A small network was shown many inputs. Here are its activations along a few directions, one row for each input.
Each table varies a few parts of the input and shows all the possible inputs, shuffled.
A made-up example of a description, with smaller parts first: one of 5 places around a ring, together with either a single point or (one of 2 separate values, together with one of 4 places along a line) or one of 9 places along a line.
Shared parts are said once, and a part with two or three values counts as separate values.

Other details of the inputs shift rows strongly along two fixed directions, in all tables alike. That doesn't count.

A family of inputs:
r1: [  4  -2  -1 -15  13  -6   3  -4   0  -9   8   3   1   1   3   0]
r2: [-13  -1  -6  -2 -26   0  -3  13  -2  29 -14  -1   9  -4  25  11]
r3: [ 3 -6  1 -7 16  1  5  7  1 -7  7  7 -9  7 -8  6]
r4: [  8   1  -7  -3   8   3  10  -4  -4 -17   5   2   3  -5  -1  10]
r5: [  4  -8   1  -6  15   0   3   7  -1  -9   7   6 -11   5  -6   6]
r6: [-3 -7  0 -3 12  9  1  0 -6 -8 16  0  2 -5 -1 -1]
r7: [  6   2 -27  -8   9   3   3   3  -7 -15  -6  -5  -3  -8 -16 -10]
r8: [ 22  16  25  39  -5 -11  -5 -38  25 -18   3  -7   3   3 -36 -18]
r9: [-12   3  -1 -11 -24   1   1   7  -3  22 -22   1  -4   8  27   6]
r10: [-3 -6  2 -4 10  7  1  2 -8 -9 16  1  4 -3 -2  0]
r11: [-11   1  -5   3 -23   2  -1  14  -5  29 -14  -3   7  -4  29   9]
r12: [-1  0 -4  0 12 -8  3  5 -1 -6 18 -1 10 -8  5  2]
r13: [-19  -7  -2  -6 -28  14  -4   9  -6  25 -15   1   1   1  18  10]
r14: [ -9   0  -1 -14 -25   1  -1   7  -1  23 -23   1  -5   4  25   8]
r15: [ 0  2 -4  0 13 -7  0  4 -3 -6 17 -1 10 -8  6  3]
r16: [ 24  10  36  38   4 -12 -10 -25  22 -10   5  -2  -6  17 -38 -24]
r17: [  8   8  33  37 -34  -5 -16 -18  23  25 -26  -2  -9  22 -18 -14]
r18: [  5   0   0 -11  15  -4   5  -3  -2  -9   8   2  -1   1   7  -2]
r19: [-5 -6  0 -8 10  8  1  1 -2 -7 15  1  3 -6 -6  2]
r20: [  2  -8   1  -3  17   1   4   8  -1 -10   6   9  -8   8  -4   3]
r21: [  2  -1   0 -12  14  -5   3  -2   0 -11   7   4   0   1   6  -2]
r22: [  3   3  -1 -12  15  -5   2  -3  -2 -10   8   2  -1   2   6   0]
r23: [ -6  -8   0  -4  11   8  -1   1  -4 -10  15   3   4  -5  -2  -1]
r24: [  6  -2 -10  -5   7   2   8  -6   0 -16   5   3   2  -6  -4  11]
r25: [  3   1   0 -16  14  -5   4  -2   2  -9   8   2   0   0   2   0]
r26: [ 12  12  18  33   2  -9 -21 -27  12  -6   2 -14  -1  -2 -53 -46]
r27: [  1  -2  -4  -3  11  -7   0   5   0  -5  17  -2   9 -13   3   4]
r28: [  5   2  -9  -2   9   3   7  -6  -3 -17   6   2   1  -5  -1  11]
r29: [-19  -3  -1  -3 -27  15  -5  10  -9  24 -15   0   0   2  20   9]
r30: [  5   1  -9  -6   8   4  10  -5   2 -15   5   2   2  -7  -6  11]
r31: [-12  -4   0  -2 -22   7   3  16  -4  23 -23   6 -13  15  18  12]
r32: [-4 -8  0 -7  9  7 -1  1 -3 -9 16  0  2 -8 -5  2]
r33: [-16   5 -22  -5 -22  -2  -6  22 -14  31 -26  -5   3  -9  12  -8]
r34: [  1   0  -4  -4  13  -6   2   5   2  -4  16  -1  11 -11   2   4]
r35: [  6   1   1 -13  13  -5   4  -1  -4 -10   8   3   1   2   6  -1]
r36: [  5  -7   0  -2  18   2   6   7  -4  -8   8   6 -10   8  -2   3]
r37: [ -8   0 -10  -4 -32  10   4   5  -2  17 -26   0  -3  -3  18  19]
r38: [  0  -2  -4   0  13  -7   1   5   0  -6  16   1  11 -10   5   1]
r39: [  7  17  31  43 -37 -12 -17 -17  20  26 -16 -11  11   5  -6 -18]
r40: [  3  10  18  34 -30  -8 -20 -10  14  25 -41 -13 -13  20 -32 -32]
r41: [ -7   1 -10   0 -28  12   7   4  -5  18 -26   0  -3   0  22  17]
r42: [ -7  -6   0  -5   9   6   2   0  -5 -10  17   1   2  -4  -2   0]
r43: [ 3 -4  0 -3 17  1  3  7 -4 -9  8  7 -9 10 -3  5]
r44: [  4  -2  -9  -2   8   3   8  -5   0 -17   4   4   2  -6  -2   9]
r45: [  1   4 -17 -18  17  -7  -2   3  -9  -8  -4  -5  -5  -1 -10 -20]
Each input here is: one of 5 separate values, together with either a single point or one of 8 places along a line.
The inputs of r41 and r11 match in every part but the choice among 5 separate values. If r7 is changed in the same way as r41 into r11, which row does it become?
Answer: r33
The inputs of r19 and r25 match in every part but the choice among 5 separate values. If r23 is changed in the same way as r19 into r25, which row does it become?
Answer: r21
Change only the choice among 5 separate values in r32. List by row number the other rows that result.
Answer: r5, r14, r27, r37
Change only the choice among 5 separate values in r29. List by row number the other rows that result.
Answer: r15, r22, r28, r43

A family of inputs:
r46: [ 2  2  4  6  1 -3 -4 -3  2  0  0 -2  0  1 -8 -7]
r47: [ 0 -3 -1 -4  1  2  4  1 -1 -3  1  3  0  1  5  7]
r48: [  6   4   6   8   0  -3  -2  -8   5  -4  -2  -2  -2   3 -12  -7]
r49: [ 3  2  8  6  1 -3 -2 -4  5 -1  2  0 -1  4 -5 -5]
r50: [ 3  4  4  7 -2 -2 -1 -8  5 -3  2 -2  4 -2 -4 -1]
r51: [-3 -1 -5 -6  2  1  1  4 -4  1  2  0  2 -3  6  1]
r52: [-1  0 -7 -6  1  2  2  2 -4 -2 -2 -1 -1 -2  0  1]
r53: [-1 -2 -2 -3  1  2  4  1 -1 -2  2  3 -1  1  5  7]
r54: [  3   4   6   9   1  -4  -5  -6   5  -1   1  -3   1   1 -11 -10]
r55: [ 5  2 11 10  1 -3 -3 -8  7 -2  4 -1  1  2 -8 -5]
r56: [-3 -3 -2 -5  2  2  2  5 -3  1  3  2  1 -1  6  6]
r57: [ 0 -2 -5 -5  2  2  3  3 -3 -2 -3  2 -4  1  0  2]
r58: [-2 -1 -2 -5  3  0  1  4 -3  0  2  1  0  0  4  2]
r59: [ 5  4  7  9 -1 -3 -1 -9  6 -4  2 -1  3  0 -6 -2]
r60: [ 4  3  7  8 -1 -2 -3 -8  5 -1  4 -3  4 -2 -6 -6]
r61: [-1 -1 -8 -5  2  1  2  3 -3 -2 -2 -1 -1 -3  0  0]
r62: [-1  0 -7 -6  1  1  2  3 -3 -2 -2  0 -1 -2  0  1]
r63: [-3 -1 -5 -4  2  1  0  4 -5  0  1 -1  0 -2  1 -1]
r64: [-3 -1 -4 -5  3 -1  0  4 -3  0  3  0  2 -2  4  1]
r65: [-2 -4 -2 -5  4  2  1  5 -3 -1  0  2 -3  2  1  1]
r66: [-2 -1 -5 -5  0  3  3  1 -3 -2  2  1  3 -4  7  6]
r67: [-2 -3  0 -4  2  2  2  3 -1  0  3  2 -1  1  5  5]
r68: [ 5  4  8  9  1 -5 -4 -7  6 -1  3 -2  2  1 -8 -8]
r69: [ 3  3  4  8  1 -3 -4 -5  4 -1  1 -3  1  0 -9 -9]
r70: [ 2  3  6  7 -1 -3 -3 -6  5  0  4 -2  4 -2 -5 -4]
r71: [-3 -2 -5 -5  1  1  2  5 -3  1  3  0  3 -4  6  4]
r72: [-3 -3 -2 -4  3  2  1  5 -3  0  0  2 -4  2  1  1]
r73: [ 5  2 11  8  1 -4 -4 -7  7 -2  2 -1  0  4 -8 -7]
r74: [ 5  2  6  8 -1 -1  0 -7  5 -3  1  0  1  2 -4  0]
r75: [ 3  2  7  7 -1 -3 -3 -5  5 -1  4 -2  2 -1 -5 -3]
r76: [ 0 -2 -4 -6  2  2  3  3 -3 -2 -3  2 -5  2  0  3]
r77: [-12   5   9  12 -48   5  -9   5   4  42 -38  -3  -4  10  20   2]
r78: [-1 -2 -4 -5  1  2  4  3 -3 -2  1  2  1 -1  6  8]
r79: [-1 -3  1 -3  2  1  1  2 -1  0  3  2  0  1  4  4]
r80: [-2 -1 -4 -4  3 -1  1  4 -3  0  2  0  2 -3  4  0]
r81: [-3 -3 -5 -6  3  2  1  7 -5  1  0  1 -2  1  2  1]
r82: [-1 -2 -8 -7  2  2  2  4 -4 -1 -3  1 -2 -1  2  3]
r83: [-2 -2 -3 -3  3  1  0  5 -3  0  0  1 -2  1  1  0]
r84: [-2 -1 -6 -4  0  2  4  2 -2 -2  1  1  3 -5  7  6]
r85: [-1 -3 -6 -8  2  3  3  4 -4 -2 -3  3 -4  2  2  4]
The inputs of r83 and r46 match in every part but one. If r55 is changed in the same way as r83 into r46, which row does it become?
Answer: r75
The inputs of r62 and r48 match in every part but one. If r64 is changed in the same way as r62 into r48, which row does it become?
Answer: r58
What is each input in this table made of?
Answer: one of 5 places along a line, together with one of 8 places along a line
Change only the place on the line of 8 in r84. List by row number the other rows that result.
Answer: r47, r50, r53, r59, r66, r74, r78
